A small network was shown many inputs. Here are its activations along a few directions, one row for each input.
In each table, some parts of the input vary, and every possible input appears once, in random order.
Descriptions start from the smaller parts, as in this example, which fits no table here: line(4) and (point or line(11) or (values(2) and ring(8))).
Shared parts are said once, and a part with two or three values counts as separate values.
(in the rows, 128 means zero)

Other details of the inputs vary at random and push rows far along two fixed directions, the same in every table; ignore that.

A family of inputs:
R1: [178 138 102  88 136 132 148 135 115 120 142 116 145]
R2: [154 142 106  96 126 118 123 116 118 113 154 127 137]
R3: [176 155 117  90 127 139 129 134 114 108 137 118 159]
R4: [146 115 106 100 129 115 129 123 119 125 138 129 117]
R5: [191 139  95 103 129 136 133 145 113 132 134 135 143]
R6: [104 117 155 138 104 112  96 140 137 136 101 140 119]
R7: [144 119 131 127 131 123 119 142 130 143 121 140 111]
R8: [ 70 161 110 198 127 173 188 104 143 116 166 119 158]
R9: [ 37  70 172 114  91  95 112 147 137 134  94 131  74]
R10: [109 113 168 109 104 107  91 143 125 127  85 134 116]
R11: [113 100 155 137 137 116 105 142 135 141 104 130  94]
R12: [165 142 127 111 124 118 106 140 126 129 139 134 130]
R13: [ 91 113 130 160 140 130 135 112 137 138 122 133 107]
R14: [145 135  97 127 134 136 157 116 119 131 145 124 144]
R15: [167 150 115  89 128 125 132 132 119 110 147 118 158]
R16: [128 141 128 150 148 135 126 116 134 126 147 123 137]
R17: [ 65 127 142 223 135 170 165 112 147 148  96 131 135]
R18: [117 110 149  93 120  93  87 128 128 122 121 134 104]
R19: [ 81 160 113 212 137 164 176  87 146 133 152 126 166]
R20: [151 136 137 115 138 120 100 138 125 123 133 125 124]
R21: [170 140  99 130 158 144 147 119 121 129 154 120 135]
R22: [110  94 162 104 114 114 110 146 127 131  85 128 104]
Description of these inputs: values(2) and (point or ring(10)).
Which other rows agree with R22 in the values(2) part? List them by row number. -> R1, R4, R5, R7, R9, R11, R13, R14, R17, R21

A family of inputs:
R23: [136 103 155  96 122 101  93 145 124 133  96 132 106]
R24: [ 79 145 144 208 132 147 144 107 152 142 125 136 146]
R25: [127 129 127 101 111 119 125 130 122 117 129 127 134]
R26: [123 119 119 111 120 119 130 126 123 126 135 131 118]
R27: [ 55 124 135 209 140 152 164 103 152 141 131 128 125]
R28: [175 142 111 130 152 142 133 134 123 132 141 125 136]
R29: [147 141 104 120 134 139 155 124 122 123 149 119 145]
R30: [172 136 103  73 127 121 137 131 110 114 148 120 141]
R31: [162 147 106 109 137 135 137 127 121 117 158 120 140]
R32: [127 139 112 174 146 154 146 115 133 139 131 130 137]
R33: [150 146  99 108 123 138 151 120 117 115 148 122 152]
R34: [115 143 112 147 133 146 158 108 131 121 145 121 150]
R35: [ 73 134 129 191 126 154 164 115 145 134 130 128 136]
R36: [139 113 148  92 107  86  79 143 127 133 114 145 109]
R37: [176 143  87  98 133 134 149 130 114 121 161 123 141]
R38: [175 145 111 130 148 147 140 137 123 132 137 123 145]
R39: [122  97 147  74 101  93 106 151 121 125 107 132 102]
R40: [156 126 130 121 130 132 122 148 124 134 117 131 126]
R41: [117  99 155  83 110  93 101 146 126 125 111 130 103]
R42: [ 62 126 144 226 149 157 151 100 155 147 111 133 126]
R43: [182 130 114  92 142 121 115 134 116 125 132 126 128]
R44: [ 87  87 174 123 109 101  94 141 135 140  72 142  94]
R45: [142 153 110 123 125 145 144 122 121 114 146 121 154]
R46: [148 141 117 151 148 143 135 121 128 133 134 126 136]
R47: [ 62  82 170 121  99  97 110 138 137 135  88 137  92]
R48: [156 155 114 139 137 130 127 118 131 128 149 131 149]
R49: [173 146 109  81 120 126 127 141 112 111 145 121 144]
R50: [106 120 124 128 119 122 131 118 130 127 132 131 122]
R51: [ 75 102 140 150 118 119 131 121 138 137 116 135 105]
R52: [172 136 107  83 133 119 128 134 115 117 154 122 132]
R53: [ 79  93 177 152 126 105  91 134 143 146  86 140  87]
R54: [149 140 100 114 137 135 147 118 120 120 155 121 139]
R55: [ 53  84 175 129 109  93  98 124 143 133  96 137  88]
R56: [161 130 122 112 137 130 125 133 120 129 122 125 134]
R57: [ 70  87 167 126 106  96 100 139 139 137 100 139  86]
R58: [144 105 144  96 122 101  90 146 121 136 104 137 101]
R59: [ 95  96 162  94 109  88  90 133 131 124 109 133  96]
R60: [113 129 139 122 123 126 126 123 129 118 127 123 133]
R61: [ 89 137 138 171 131 147 144 117 142 127 131 122 137]
R62: [152 150 115 113 132 139 136 126 121 113 146 116 152]
R63: [181 138 116 106 141 133 125 140 117 129 132 124 138]
R64: [191 140 114  94 139 126 119 140 112 127 133 124 137]
R65: [153 122 128 107 125 125 118 139 120 130 112 130 127]
R66: [174 147 107 128 138 148 141 136 118 131 135 126 146]
R67: [ 97 146 119 176 133 153 150 108 137 126 144 126 143]
R68: [105  98 152  87 103  89  91 137 126 125 111 136  98]
R69: [158 144 110 147 143 145 132 127 124 136 136 128 135]
R70: [115  97 149  74  99  94 104 144 120 123 106 133 104]
R71: [100 147 122 174 140 152 150 105 138 123 147 123 145]
R72: [ 87 105 177 128  98  93  85 141 140 137  89 148 107]
R73: [112 147 120 163 136 154 158 116 136 126 145 121 147]
R74: [163 141 111  81 124 121 129 128 114 111 147 120 145]
R75: [124 140 124 183 152 155 144 118 138 139 132 127 134]
R76: [107 137 114 161 136 149 166 110 134 129 141 121 144]
R77: [122 137 106 150 142 144 160 110 131 127 151 122 139]
R78: [179 136 111 112 140 132 121 140 117 133 135 129 128]
R79: [122 144 123 182 138 159 148 122 134 140 123 129 142]
R80: [118  95 153 108 120  99  92 139 128 138  94 141  95]
R81: [ 54 134 141 209 126 160 161 112 152 136 124 129 134]
R82: [ 96 146 128 180 141 153 147 108 141 124 142 121 143]
R83: [131 113 151  73 103 100  93 148 119 114 110 127 117]
R84: [112 102 154  92 108  95  89 146 127 125 111 133  97]
R85: [163 151 102 110 132 137 132 127 117 115 154 120 147]
R86: [183 145 101 126 147 145 135 138 119 133 144 128 138]
R87: [185 142 108  99 131 132 126 140 112 126 129 126 141]
R88: [ 48 130 140 218 132 157 156 108 155 141 128 132 124]
R89: [169 139 115  84 131 120 117 136 116 113 149 120 133]
R90: [157 142 111 133 144 145 142 121 124 129 130 125 146]
The inputs of R51 and R47 match in every part but one. If R26 is changed in the same way as R51 into R47, which row does it become? -> R70
What do these inputs look like to the network? -> line(4) and (point or line(6) or ring(10))
Which other rows does R29 become when the line(4) part takes its other values? List them by row number. -> R27, R37, R39
Which other rows does R69 become when the line(4) part takes its other values? List them by row number. -> R53, R64, R79
Which other rows does R90 become when the line(6) part takes its other values? List them by row number. -> R23, R38, R56, R63, R64

A family of inputs:
R91: [203 204  36 133 156 186 204 101 112 102 218 104 201]
R92: [106 100 143 140 129 123 126 135 132 144 104 134 103]
R93: [199 117  96   7 115  89 115 146  96 106 155 122 120]
R94: [226 135 115  27 128 100  87 151  99 110 135 123 133]
R95: [ 37 121 160 181 116 137 142 108 149 127 113 126 128]
R96: [166 112 136  67 122  95  88 152 115 125 121 130 107]
R97: [163 130 133  97 115 118 110 148 119 128 111 133 133]
R98: [ 49 107 163 142  98 107 117 122 146 125 113 136 112]
R99: [104 133 137 166 126 138 128 120 138 134 117 135 132]
R100: [167 100 125  64 129  91  98 144 114 130 127 133  95]
R101: [102 126 138 167 135 141 131 122 138 135 119 130 123]
R102: [122 106 158 101 109  93  84 144 128 133 102 139 104]
R103: [132 154  87 195 160 179 184 101 133 137 153 121 153]
R104: [ 99 131 143 174 125 141 132 125 140 140 112 135 132]
R105: [197 201  41 133 150 189 206 104 109 103 206 103 200]
R106: [ 83  99 169 148 120 116 105 140 139 142  92 136  98]
R107: [169 133 129  93 133 113 103 136 119 122 130 126 130]
R108: [ 93 138 132 189 134 141 135 111 145 140 132 137 131]
R109: [143 157  86 193 158 185 191 112 131 139 147 121 160]
R110: [ 72 114 128 154 121 137 159 113 135 129 126 125 122]
R111: [ 50 110 159 206 135 134 126 114 156 147 113 138 103]
R112: [110 135 145 172 135 148 135 125 139 137 109 129 139]
R113: [104 120 141  98  98 109 119 132 126 116 122 128 126]
R114: [110 101 168 109 121  91  79 137 135 133 104 137  95]
R115: [159  99 130  72 126  94 100 146 115 132 116 131  98]
R116: [174 149 107 124 139 150 143 138 119 127 136 122 148]
R117: [180 122 140  65 124 103  91 151 113 122 116 127 124]
R118: [ 67 133 142 168 125 137 143 106 145 121 137 124 136]
What do these inputs look like to the network? -> line(4) and (values(2) or line(5))
The inputs of R105 and R110 match in every part but the line(4) part. If R111 is changed in the same way as R105 into R110, which row does it become? -> R100
Which other rows agree with R112 in the line(4) part? List them by row number. -> R94, R95, R107, R114, R117, R118
Which other rows does R91 become when the values(2) part takes its other values? List them by row number. -> R105
